Small tables with named rows and columns. After each table, cells are looked up by row and column.

Table Kelona
,Rubitu,Famol,Guz,Fupat,Ditid,Fov
Zababip,236,175,195,55,104,164
Pazabal,126,191,174,181,158,208
Vugono,203,133,124,167,165,106
Teku,55,98,114,102,64,190
Tig,117,116,105,222,87,200
Nogasis,70,149,121,76,211,107
Kenu,78,186,96,136,156,93
Pud,163,127,148,131,135,142
Vez,201,164,150,193,180,107
Zoku,177,77,166,97,236,225
Tesa,132,143,159,181,177,134
Tel,157,155,164,100,92,137

What is the Fov of Vugono in Kelona? 106
What is the Famol of Teku in Kelona? 98
What is the Ditid of Nogasis in Kelona? 211
What is the Guz of Tesa in Kelona? 159
What is the Ditid of Tesa in Kelona? 177
What is the Guz of Tig in Kelona? 105
What is the Rubitu of Tel in Kelona? 157
What is the Guz of Vez in Kelona? 150
What is the Guz of Nogasis in Kelona? 121
What is the Fupat of Tel in Kelona? 100
What is the Famol of Zoku in Kelona? 77
What is the Guz of Zoku in Kelona? 166
What is the Guz of Pazabal in Kelona? 174
Row with the largest Fov: Zoku

Safupi.csv
,Fesudo,Sorimeg,Duko,Gef,Limuv
Fuv,-0.13,0.01,-0.01,-0.04,-0.04
Mamab,0.30,-0.09,-0.63,0.13,-0.34
Guf,-0.79,0.11,0.19,-0.71,0.42
Piv,0.52,-0.29,-0.42,0.47,-0.65
Bopon,0.09,-0.09,-0.42,-0.04,-0.04
Dul,0.52,0.11,-0.84,0.13,-0.34
Nesuk,-0.13,0.01,-0.22,-0.04,-0.19
Gagubet,0.30,-0.09,-0.42,-0.04,-0.34
Mosir,0.09,0.01,-0.22,-0.04,-0.19
Nuvaram,-0.13,0.21,-0.42,-0.55,-0.04
Mog,-0.57,-0.48,0.61,0.13,0.42

Limuv of Mosir = -0.19
Fesudo of Nesuk = -0.13
Sorimeg of Gagubet = -0.09
Sorimeg of Nesuk = 0.01
Duko of Mosir = -0.22
Gef of Gagubet = -0.04
Duko of Bopon = -0.42
Fesudo of Dul = 0.52

Fal =
|  | Nup | Guzed | Tor | Gupi | Susup | Karepe | Tini | Mol | Vuzufu | Mel |
|---|---|---|---|---|---|---|---|---|---|---|
| Dud | 61135 | 57747 | 50580 | 50403 | 53712 | 81440 | 56382 | 28333 | 70371 | 70610 |
| Vonibu | 62353 | 55183 | 46814 | 52581 | 56420 | 63709 | 90543 | 51874 | 64878 | 66893 |
| Gilimi | 62778 | 56975 | 42207 | 47901 | 53407 | 75522 | 71767 | 28537 | 66890 | 66883 |
| Nodi | 65224 | 62724 | 74132 | 69161 | 65015 | 62051 | 35395 | 80279 | 61973 | 61023 |
| Gepobop | 60543 | 59984 | 69674 | 60958 | 58706 | 78912 | 35282 | 51561 | 71056 | 71627 |
| Fota | 63225 | 57669 | 43588 | 48905 | 53998 | 75373 | 67394 | 29932 | 66378 | 65975 |
| Zol | 63360 | 56812 | 41245 | 48368 | 54037 | 72101 | 76754 | 32680 | 65420 | 65469 |
| Mib | 63947 | 57296 | 55765 | 59528 | 60563 | 57333 | 80372 | 70039 | 61863 | 63242 |
| Zosilo | 60636 | 57520 | 51432 | 50435 | 53536 | 82316 | 56151 | 28039 | 71172 | 71674 |
| Ripi | 62267 | 59035 | 77057 | 70404 | 65317 | 56378 | 58918 | 93492 | 64230 | 66559 |
| Nomut | 62181 | 58695 | 75834 | 69737 | 64999 | 56187 | 61675 | 92617 | 64251 | 66718 |
| Gog | 60805 | 55487 | 42059 | 46093 | 51796 | 79119 | 76022 | 23666 | 69984 | 71101 |

Mel of Gepobop: 71627
Karepe of Nomut: 56187
Guzed of Nodi: 62724
Tini of Zosilo: 56151
Guzed of Zosilo: 57520
Mel of Zol: 65469
Mol of Ripi: 93492
Susup of Gog: 51796
Karepe of Nodi: 62051

Table Bog
	Molilor	Zus	Sif	Bele	Zube
Mef	122	126	209	187	218
Paf	64	50	38	68	116
Savuda	22	75	29	170	175
Raba	185	191	56	58	37
Dirivu	52	147	130	70	82
Taledi	82	58	51	69	210
Viveb	241	65	81	191	88
Dadu	152	197	187	140	65
Sasaz	158	100	56	37	246
Siki	145	41	174	57	57
Toz	61	85	177	162	93
Mub	117	15	39	162	214
Zokosa	51	189	59	113	74
Rofedir	196	175	172	180	151

What is the Zus of Mub in Bog?
15
What is the Zube of Toz in Bog?
93
What is the Zus of Rofedir in Bog?
175
What is the Bele of Mef in Bog?
187
What is the Molilor of Rofedir in Bog?
196
What is the Zus of Siki in Bog?
41
What is the Zus of Dadu in Bog?
197
What is the Molilor of Mef in Bog?
122
What is the Bele of Toz in Bog?
162

Vipimu:
	Todopiz	Tavutas	Sen	Poku	Gav
Fos	-4.684	-2.282	5.900	-3.688	4.528
Tevimeg	7.554	5.905	-9.701	-3.588	1.187
Dasofu	-2.726	8.112	4.661	-0.399	-2.744

What is the Sen of Fos in Vipimu?
5.900
What is the Tavutas of Fos in Vipimu?
-2.282
What is the Sen of Dasofu in Vipimu?
4.661
What is the Tavutas of Tevimeg in Vipimu?
5.905
What is the Gav of Tevimeg in Vipimu?
1.187
What is the Poku of Dasofu in Vipimu?
-0.399
What is the Todopiz of Tevimeg in Vipimu?
7.554
What is the Tavutas of Dasofu in Vipimu?
8.112
What is the Poku of Tevimeg in Vipimu?
-3.588
What is the Todopiz of Dasofu in Vipimu?
-2.726
What is the Gav of Dasofu in Vipimu?
-2.744
What is the Todopiz of Fos in Vipimu?
-4.684
Which row has the largest Todopiz? Tevimeg

Novab.tsv
	Gok	Pulura	Fozilez
Vivefeb	424	429	308
Kir	404	411	250
Valinan	502	496	567
Ruda	326	341	40
Lote	470	464	561
Riro	537	524	751
Sofer	371	378	246
Nin	343	354	143
Rilaru	385	390	289
Bogekil	355	363	195

Kir, Fozilez => 250
Ruda, Gok => 326
Ruda, Fozilez => 40
Vivefeb, Pulura => 429
Vivefeb, Gok => 424
Rilaru, Gok => 385
Valinan, Gok => 502
Riro, Pulura => 524
Nin, Pulura => 354
Valinan, Pulura => 496
Bogekil, Pulura => 363
Vivefeb, Fozilez => 308

Kez =
,Muk,Mal,Sadep,Guv,Fipogug,Leb
Gufak,188,48,153,137,142,75
Mupe,85,54,135,165,51,87
Bov,69,126,103,92,76,147
Bufu,93,51,87,83,98,109
Gavas,92,49,70,68,200,157
Zemi,83,129,244,84,118,120
Rin,186,79,31,118,146,48
Von,52,186,98,61,83,9
Vubag,45,143,95,226,147,194
Laf,158,134,177,124,187,127
Vufol,228,215,72,235,112,53
Gib,160,172,182,43,49,122

Sadep of Bufu is 87
Guv of Gavas is 68
Guv of Bufu is 83
Leb of Zemi is 120
Mal of Bov is 126
Sadep of Bov is 103
Mal of Vufol is 215
Muk of Vufol is 228
Guv of Mupe is 165
Muk of Bov is 69
Row with the largest Muk: Vufol

